Each row below holds a small network's activations on one input, seen along a few directions.
Each table varies a few parts of the input and shows all the possible inputs, shuffled.
A made-up example of a description, with smaller parts first: line(6) and (point or line(9) or (values(3) and ring(8))).
Shared parts are said once, and a part with two or three values counts as separate values.

Other details of the inputs shift rows strongly along two fixed directions, in all tables alike. That doesn't count.

Table:
row 1: [ -6   8   8  -8  -2   1 -14   5  -1  -1   3 -12  10]
row 2: [-7 -2 16 13 -9  1  1 17  4 14  3 -7 -2]
row 3: [ -7   3  -7  -8  -2  -3  -4 -10  -7   2  23   3   5]
row 4: [-10 -17   1  20  24  11 -40 -14 -44 -35 -45  22 -28]
row 5: [ -7 -16  -2   6 -17   8   3  -7   0  10  12  -3   7]
row 6: [  0  -4  -9   4 -18   3   4  -8   0  10  16   7   0]
row 7: [  0   1   5   4 -17   8  -5   9   6   8  -4  -7   7]
row 8: [-12 -39   4  11  17  15 -16 -37 -54 -20 -50  33 -46]
row 9: [-16  12   7   2   2  -1   2   9  11  16  -3 -11 -14]
row 10: [  1  14  11 -19  -8   4  10   2  -2   7 -11  -4  -3]
row 11: [ -7  12  21 -10  -2  -2  16  11  -4  14  -4  -5 -14]
row 12: [ -6   1  -4  -7  -3 -10  -2 -16  -5  -4  20   3   6]
row 13: [  3   8   9  10 -10 -10   5  12   6   8   5   3  -7]
row 14: [ -1  18   3  -8  -2 -12  -9  -1   0  -7   3   0   8]
row 15: [  7   3   2  -1 -19 -10  -2   4   7   6  -9   2   5]
row 16: [ 12 -41  -3  29  14   5 -30 -29 -34 -21 -58  34 -30]
row 17: [-16   7  17  -8   4  -7   8   8  16   8  -7   2 -10]
row 18: [ -7  15  13   2   6 -18  -3   7  -2  -1  10   0  -3]
row 19: [  1   0   7  -5   6   6 -13  -8   1   5   9  -9  15]
row 20: [ 72 -41 -99   5  74  34  80  78  27 -83  -6 -27   6]
row 21: [  6  11  -1   3 -17   3  -5   7   5   6  -1   3   0]
row 22: [  6  12  -1  -6   5   0 -10  -9   1   5  12   1  11]
row 23: [-6  6 11 14 -9  2  3 16  2 12  4 -1 -3]
row 24: [  8  -7   4   7 -10  12  -3  -4   8  14   0  -5  13]
row 25: [  2   2   9 -15   4   3   4 -15  20   8  -7   5   5]
row 26: [  3 -13  -7   0 -20 -11   9 -11   4   8  10   3   6]
row 27: [-15  -7   1 -16  -3  -1  10 -19  13   5   5   6   1]
row 28: [ 16   2   0   4 -12   0  -1 -11   9   9   2   6   7]
row 29: [  7   4   3  -8   4 -14  -5 -13   2   2   4   0  16]
row 30: [ -9  17  10   3   7 -11  -6  12  -4   6  13   0  -5]
row 31: [ -8  13  -2  -6  -6   5  -7  -1  10   9 -11 -11  -5]
row 32: [ -9  11   8 -18  -4  -2   2   0  18   3 -11   2   2]
row 33: [-14  -3 -10  -6  -6   5   4 -16   7  12   8  -9  -3]
row 34: [-13  -9   1  -7  -2   2  -6  -8  -7   2  21  -7  10]
row 35: [-13  14  14   4   7  -5  -5  13  -4   3  13  -6  -1]
row 36: [  3 -25   0  28   8   6 -34 -18 -36 -30 -56  34 -39]
row 37: [-12   0  -3  -5  -2   3  -3  -9  -8   0  23  -2   9]
row 38: [-13   5  18   2   7  -6  -6  15  -2   5  12 -12   0]
row 39: [ -5 -24  -1  17  24  -7 -36 -17 -43 -39 -56  28 -28]
row 40: [  0   9   2   6 -17   8  -3   7   4   6  -3  -2   5]
row 41: [  4 -31  -2  34  14  22 -29 -23 -33 -18 -47  28 -25]
row 42: [  2   6  -3  -4   1   9  -3 -14  15  15  -3 -10   2]
row 43: [ -2  54   9 -32 -31 -16  10  15  35  34  54 -26  42]
row 44: [ 10   6  12 -17  -1   9  12 -12  -1  14  -6  -1   1]
row 45: [ 0  9  7 12 -8 -4  2 16  2 14  5  5 -9]
row 46: [  2   1  10   9 -12 -17   5  13   5  12  -2   1  -4]
row 47: [  1   9   4  -3   5   5 -11  -9  -1   3  12  -4  14]
row 48: [  2  -7  -6   2 -19  -4   6 -13   2   5  15   6   1]
row 49: [  1  36   8 -23 -11 -32  32  33  36  21  49 -31  34]
row 50: [  7  10   3  -6   5  -7  -8 -14   3   0   9   2  13]
row 51: [ -7  -6  -4 -10  -4 -18   1 -15  -5  -1  15   1  11]
row 52: [ 49 -48 -96   4  62  34  86  73  21 -82  10 -31   9]
Each input here is: line(4) and (values(3) or (values(2) and line(5))).
Changing only the line(4) part turns row 12 into row 50. The same change can be made to row 26. Which row results?
> row 16
Changing only the line(4) part turns row 4 into row 47. The same change can be made to row 32. Which row results?
> row 25
Start at row 23 and move only the line(4) part, one step at a time. The first step leads to row 40. Which rows follow, in order?
> row 41, row 52
Which other rows does row 52 become when the values(2) part takes its other values? List them by row number.
> row 37
Which other rows does row 44 become when the values(3) part takes its other values? List them by row number.
> row 25, row 42

Table:
row 53: [ 10 -20 -44 -15  43  -4  -2 -15 -22 -57  10   3  13]
row 54: [ 11  35 -21 -47  17  -7  78  67  65   6  68 -65  45]
row 55: [ 24   9 -56 -27  23   0  48  39  31 -32  81 -45  60]
row 56: [ -9  66  51 -40 -81 -32  -2 -39  55  99  70 -17  63]
row 57: [  7 -45 -28   2  34  23   9 -15 -12 -30 -24   8 -15]
row 58: [ 28  -6 -43 -15   4  20  56  32  35  -8  35 -30  26]
row 59: [-43   9  68  26 -83 -12 -79 -86 -37  71 -18  50 -23]
row 60: [  1  -5  -4   3  30   0  -7   9 -18 -36 -47  14 -32]
row 61: [ 22 -15 -42 -18  11  16  62  29  39  -9  42 -32  28]
row 62: [-49  50  77   8 -64 -18 -64 -39 -12  74   2  17  -7]
row 63: [ 10 -16  -4  18  50   3 -10  23 -16 -36 -39   5 -24]
row 64: [ 18 -29 -31   0  18  17   5 -17 -11 -33 -41  16 -17]
row 65: [-11 -17   0  -4  44  -4   4   3 -20 -35 -32   8 -31]
row 66: [-39   9  72  30 -79 -15 -84 -81 -39  69 -20  50 -18]
row 67: [ -7 -16  -8  19  34  14  -4  21 -27 -32 -34   6 -34]
row 68: [ 23 -28 -24   4  19  12   1 -12 -10 -33 -41  15 -10]
row 69: [ -4 -21 -10  31  20   5 -11  20 -31 -34 -43  19 -42]
row 70: [ 10  26 -14 -35  19  -9  49  43  30 -13  21 -29  14]
row 71: [-12 -25  -6  16  40   9   3  18 -23 -31 -24   1 -32]
row 72: [  9 -25  -7  36  36  -4  -6  31 -23 -36 -33  12 -32]
row 73: [  9  23 -17 -25  21   3  44  51  30 -10  24 -37  16]
row 74: [ -5 -65 -17  35  19  15 -11 -26 -44 -34 -42  37 -44]
row 75: [ 34  19 -41 -36 -11  13  62  34  62   9  49 -45  49]
row 76: [ 11 -44 -28  25  11  17   7  -3 -25 -29 -25  20 -27]
row 77: [ 27   1 -59 -20  16 -10  49  41  23 -32  78 -38  51]
row 78: [-23  57  43 -57 -78 -27  18 -41  58  98  83 -22  60]
row 79: [  8 -22 -41  -6  45   7  -7  -7 -22 -54  14  -3  15]
row 80: [ 25  49  -8 -40   0 -18  53  59  60   6  42 -43  43]
row 81: [-34  -8  44  30   4   4 -78 -42 -58  -3 -75  45 -57]
row 82: [  3 -21  -5  34  24   1 -13  27 -29 -36 -43  17 -36]
row 83: [  5  -9  -1  15  36   8 -16  20 -20 -34 -47   8 -26]
row 84: [-41  25  84  20 -78 -16 -85 -88 -22  89   0  38   1]
row 85: [-19 114  76 -58 -84 -55  11   4  83 118 104 -44  77]
row 86: [ 33  15 -43 -42  -3  14  73  38  62   8  59 -49  51]
row 87: [ 25 -41 -28  31  18   8   7   8 -13 -31 -21  14 -13]
row 88: [-55  39  96  24 -63 -19 -95 -57 -36  72 -25  37 -23]
row 89: [-27  30  63   8 -76  -8 -57 -61  -5  76   9  21  13]
row 90: [-13 -34  -7  25  33   0   3  18 -31 -33 -27  11 -41]
row 91: [ 16 -35 -30  21  13  27   0  -4 -15 -30 -34  12 -20]
row 92: [ 24 -35 -27  14  32  17   1  -2  -8 -31 -30   7  -7]
row 93: [ 28  42 -17 -22   7 -10  64  82  69  11  69 -59  52]
row 94: [-17 -37   1  40  29   6 -27   3 -59 -39 -62  34 -63]
row 95: [-35  33  63 -21 -71 -15 -45 -81  -4  79  11  25   9]
row 96: [ 21 -31 -25  12  21  23  -4  -5 -12 -31 -39   9 -10]
Describe the family of inputs behind these rows.
> line(4) and (point or (values(2) and line(5)))
Changing only the line(4) part turns row 84 into row 92. The same change can be made to row 61. Which row results?
> row 57
Changing only the line(4) part turns row 86 into row 95. The same change can be made to row 75. Which row results?
> row 64
List by row number the other rows that have the line(4) part in common with row 94.
> row 59, row 66, row 69, row 72, row 74, row 76, row 77, row 82, row 87, row 90
Which other rows does row 85 become when the values(2) part takes its other values? List them by row number.
> row 56
Which other rows does row 73 become when the line(4) part takes its other values? List them by row number.
> row 67, row 70, row 94
